These are the activations of a small network on made-up records, seen along a few directions, one row for each record.
Here are examples, each followed by its value of one field, Babib.
Records without Babib are marked none.
The largest differences between rows may come from other fields.
Random noise pushes rows far along 22 fixed directions. That doesn't count. These rows show it; they differ only by the noise:
[ 408 -150 -107  255  -76 -558  154 -506   14  -84   10  205  351 -199
 -212  228 -109  110  465  -25  281 -212  -32   55  171 -165  -80    3
  -33 -322    5 -129  213   49  -64  -73  244]
[ 437 -157  -83  323  612 -439  732  -81  126 -258 -192  142  466  -76
  487   19   76  416  449  -94  169  -60 -387  -69  377   81 -356  375
 -520  374   41  219   26  315   91   24 -177]
[  26  388  -18  283  -81 -345  -62    4  549 -183  248  -10  447  518
 -206 -194  -43  505  248  -72  481   13 -551 -102 -183  -25  532  115
  -66 -108  207  -67 -161  293   -6  -89  102]
[ 111   43  106  -37  322   33  171  -61 -134 -196 -203  164   -9  103
  569  225  -29  151 -180 -188 -187  142  202  418  112 -321 -446   75
 -393   85  105  497  -70   17 -191 -197   16]
[ 279  325   64  -55  -88 -150 -102 -393 -430    8 -512 -299  -89  -63
 -106  130  -93  256  227  181  -31  177   22  575 -106  489 -253 -580
 -184 -243  -74 -227  519  570  169  -86 -168]
[-313 -148  143   16   26  -61 -150  151 -330   31 -114  355  101    5
 -279 -140 -374  -90   35   97  101  201   85 -394 -303  125 -103 -166
  -25 -298   -2  365 -335 -239    7  195    2]
[-367  186 -252  -70  723  767  -76   41  214  221  -32  -63  -86  420
  -52  216 -174   44 -300  -87  -60  -49 -518 -130  240 -112   20  -77
  190    6 -209  257 -152  312  219   19   -9]
[ 355  -24 -150 -157 -555  192   80 -355 -251 -357 -306  322 -119 -108
  -72  131   63  106  441 -454   18  393  149 -272   89   60 -110 -675
  -88   41  355  148  -39   63   88 -421 -317]
[ -60 -154 -485   51   -2 -449  -39  540 -486 -132   -1  -38  -34 -209
  375  164 -117  276  312  113  -32  409  516  -68  345  -57  272  337
  286   42  -78   70 -144 -137  145 -189  -29]
[-267  160   13 -353  134  -84 -189  298  128  136 -205 -139 -416  -93
   15 -286 -101 -189   64 -243  281  145 -105  510  234   59 -222  214
  163   53  -93  410 -153  170  -35 -158 -308]
[-270 -277  -30   69 -544  287   22   -8 -309  302 -189 -319 -118 -269
  263  287 -152    7  -37  154 -360 -282  302  -19  232  -59  351  198
  149 -533 -153  -72  272   51   61  -24 -461]
[ 105  171  218  162  380 -129  141   51 -259  -47   21  -50  240  232
 -180  154 -398  173  -56  175 -488 -152 -128 -211  -42    3 -140  -65
 -114  138  104  106  -42  126  -22  228  238]
[-259   10 -155  -85  180 -155  193 -253   33  -14  -86  305 -235 -236
  363 -196   90   33  137 -200  221 -274  233  106  222 -331  -26  299
 -321  127 -257 -175 -177 -151  117 -178   93]
[ 502 -163 -205  224 -510 -223 -134  268 -258  185   40  307  487   48
  508   65  291 -311  180  132  457   98  297 -598 -192  209 -241 -382
   46  469   -6  211  307   49  356 -421 -412]
[  10  127 -104  -65   58 -383  -79  467 -140 -131 -208   50 -286   84
  403  175  -80  262   -8  279  104  357  207   65   34  -36   21 -105
 -110  146  -67   17 -115  -48   26 -421  473]
[-204 -128  134   97   96  -57   29  -51   69 -181  210 -263  -81   20
    6 -169  359   87 -354  153   40  147  199  -38 -255 -131   55   27
 -117 -249 -147   50 -106 -226  -32  247  322]
[  81   59  260   69  -37 -225  231 -154  -11 -126 -289 -324  205  101
   22   28  -87  415   41   97  -44 -177   30 -293  -74  -15   16  -54
 -307   68  108  388  297  106  -30  238   46]
[-325  -31  -61  -14  345  -40 -197  463  -29  287  117 -130   12   15
 -133 -197 -317 -210 -265  306   78  232   33 -348  -32  -12  -52   55
  430  182 -203  185  -20  -47   75  382  189]
[-141 -143    1 -310  220    1   15  -19  122   70 -304 -195 -198 -317
  -75   79  -19  117   23  112  193   74   71  601  218  279 -187  154
 -119 -294 -181    0  125  107  -74   17 -154]
[ 461 -322 -175  222  164  135  207  162   48  130  156    2  159   97
   30   66  287   70 -233  205 -256  393 -445 -633 -183  197  -78 -657
  169  238   75  -72 -406  396  -75  420 -594]
[ 162   40  374 -209 -163  -67 -101   67   75  139 -493   45 -186  116
  304  140   -3 -179 -174 -221   47   50   79  652  -26 -117 -486   44
 -223   22  164  623  130  -50 -505   47 -263]
[  81 -150  111   -8  186  364   97  -16  -45  365  159 -464  172 -128
 -182   44  249 -286 -277  433  -76   58   -7  556 -128  341 -234  157
  259   60 -110 -567  717  113  362  249  -27]
[-244  179 -142 -432  426  108  122   37  218 -217  295 -192 -357  162
   -9  116  147  592 -339   -3 -239   -8  160  456  104 -401  341  173
 -150  117   96 -264 -458   -2    2 -277  193]
[ 173   84 -365  264 -283 -279 -191  159 -141   35  318   -9  156  257
  -79 -138  640  -49  285 -130  217   45   83  115  -97  284  447  246
  188  118  -95 -584  -98 -143  147  213 -380]

[ 470 -267  -55  229   79  -28  218 -585  348 -290  360   92  161 -368
 -166  -91  443 -187   19 -316 -190  196  -25  110   38 -231 -247  -57
   65   33   98 -379  -74 -126 -392  497   88] : j7
[ -24  229  200  320    4 -342 -253  317 -292 -191  462 -216  236  372
   56  281   83  359  -37  296 -444 -247   31  558 -356   34  405  386
 -126 -541   39 -151 -384   17   67 -465  244] : j5
[-397 -253  -24 -280  548  202 -332   34   31  245  190  228  337 -633
   98  -79  186   44  -91  328 -227 -334  449 -149 -654  -71   73  130
   41  272 -175  -77 -531 -292  323  -25   50] : j8
[  92 -153  -17  144   92  -34    0  -70  -18  189   33  183  -49 -306
  301 -147  218 -602  149 -283  -54 -412  -47 -164  228  -24 -438  159
   10  199 -314  205 -119    5   -3  -36 -304] : j7
[ -57   26   27  128   35  405  -19  -75  282 -332  303  275  360  120
 -425 -236 -138 -355  178 -484  280  399 -220 -135   67  -23 -154  167
  236  -45  324  258   20 -215   41   31  229] : j2
[ -70 -263   70  393  259  -43    4  308  -95   92  158   92  370  187
  161 -180   96 -206 -154  243  161  275 -275 -313 -452   90 -175   59
  100 -158  -89  285  -65  -19  304  119   54] : none
[  13 -234  278 -207 -389  165 -210  217 -301   44 -462  222 -344 -164
  125  381 -211 -129 -111   76 -431   31  123 -150 -202  154 -200 -537
 -198 -361   68  430 -415  -89 -300 -291 -208] : j1
[ -42  231  184  -51   27   21 -498  398  403  291   70  180  618  303
 -207  -95  -65   32  -37  200  286   81 -184  221 -693  332  189  181
   97  274  227  -56  -48 -106 -120  250  -90] : j1
[ -81  -23  110 -342  -75  137  -37  498   67 -358  -87  -94 -281  -74
  -54   30  -43   49  -25   63  -93  419  220 -220  124  201  -99 -138
   40  234  176  243  -79 -232   42 -403  451] : j8
[ 106  119  352  189   44   50  393 -165 -309 -377 -208 -291 -152  330
   37  -54    5 -201   47 -523 -181 -203 -172   40  496   82 -539  210
 -393 -145   24  808  277   68  -91   20 -156] : j6
[  16  216 -405  117  217 -197 -658 -125  188 -374  278 -178 -144 -363
 -212   77   56 -212  264 -461 -205  -87  143  127  472   15    5  -22
  317 -507 -414  319 -547  149 -384 -107  153] : j2
[-183  104 -114  149  330  118 -199   26 -321 -198  159 -248 -201  140
  -85   57  115 -238  -66  120  204  177   35 -261  -29  -99 -172 -256
  341 -177 -328  397  209  -89  593 -468  872] : j4
[-170  294 -330  210  184  231 -140   94 -521   64   -2 -186  269  333
  448  -27  -82   90 -142  110  -51   54  324 -188  165  379   -2  -49
 -101  117 -362  -18  471  379  459   54 -387] : none
[ -87   -8  -91 -256  707 -141  -57 -378 -613 -136   50  245  238  -93
 -314    7  -89  141  -15   20   56  110  642  -94 -385 -337 -385 -188
   46  326   34  464   28 -428  347  160  503] : j4
[ -41  -63  402 -386  -88  319  427 -319   -5  349 -436  241 -565 -102
 -375  156 -107  160   58  -15 -528 -481 -405  371  -92  -58  151   -5
 -240  153  298 -650 -291 -128 -191  230 -216] : j5
[-118 -214  592   15 -204  548   53    4   88  346  -31 -298  -62 -259
  -30  110  201 -468 -219  104 -490 -602 -259  281 -261   94 -150  304
   37 -192   42   38  114 -120   64  -73 -160] : j6
[  23 -196  -36   31    4 -664  213 -143 -548  373 -367  191 -234  -34
  348  -91  306  337   50  155 -144 -265  169   55 -570 -514  283   96
 -153  212    0  -73 -420 -269  -77  569 -392] : j3
[-238   99   26  497 -193  302 -221  149   96  -46  -52 -489   75  249
  208  238  190  -43  -69  481  147 -269 -278 -626  -41  428  326 -185
  -35 -500 -521  -29  454  206  514 -433  629] : j3

Here are new rows. What is Babib for each?
[ -10 -181 -276 -338    8  272  -40  184  -90 -361 -140 -234 -473   74
 -647  739  163  168  195  -11 -197 -155  166 -255  652  462  258  -41
   33 -281 -136  -40  -61 -426  -47 -234  453] : j3
[  64 -230   81   27 -641  374  123  302 -123 -255  197  155 -146   47
  418  184  421 -248  111 -365 -199  -61  118 -142  208    6   78  204
 -114  -34  233  223 -244 -248  123 -796 -354] : j7
[-135  -25   24 -216 -126  263  296 -371  -36   31 -600  345 -231 -164
  336 -178  145  249  276 -284  219  295 -100  424 -297 -286   85   76
 -231   99  317  -86  -24 -138   98   19 -302] : j3
[-661   87  -93  -95 -100  562 -301 -358  408  274 -406  321  114 -169
  -43  -77 -416    5  186  -49  636 -163  -98 -117   14   75  225   57
  -65 -422 -286   -5  254   -8  180 -121   78] : j5
[-165  427  152 -256  320   10  -11 -126 -195 -421   23 -140  -23  183
 -484 -192 -458  324  156 -269  -40  326  -41  332    1  -79 -127  -68
   22  -43  364  374   -7  134  142 -162  295] : j8
[ 328    5   57  668   55  122   78 -139  -77 -294  200   22  567   28
  -20  -29 -243 -113  337 -498 -452  450 -526   35   91 -173 -123  225
  460 -276  406  449 -132  260 -251  333 -231] : j6
[ 143 -476    9  -13  150  299  253   -6   43  172 -387  363    0 -109
  195  511  157  -18   57   16 -154   43 -112  362   -8 -152  -70  364
   -8  -10  169  -96  -21 -442 -236  231   42] : j3
[   3 -227   45 -204 -359   85  452   55  312 -409 -341  130  -47 -218
   -3 -108 -111  307  341 -208  183  502   93   -4  281  129  127  292
 -212   87  413 -203  273 -248  -90   11   77] : none
[ -23 -344 -107   46  138  117  319 -377 -147 -152   23 -409 -459 -653
  -92 -235  -49 -198  100 -270 -329  245 -280  -28  452  -96 -317 -293
  342 -545 -192  304 -215  548  101  -44 -438] : j4
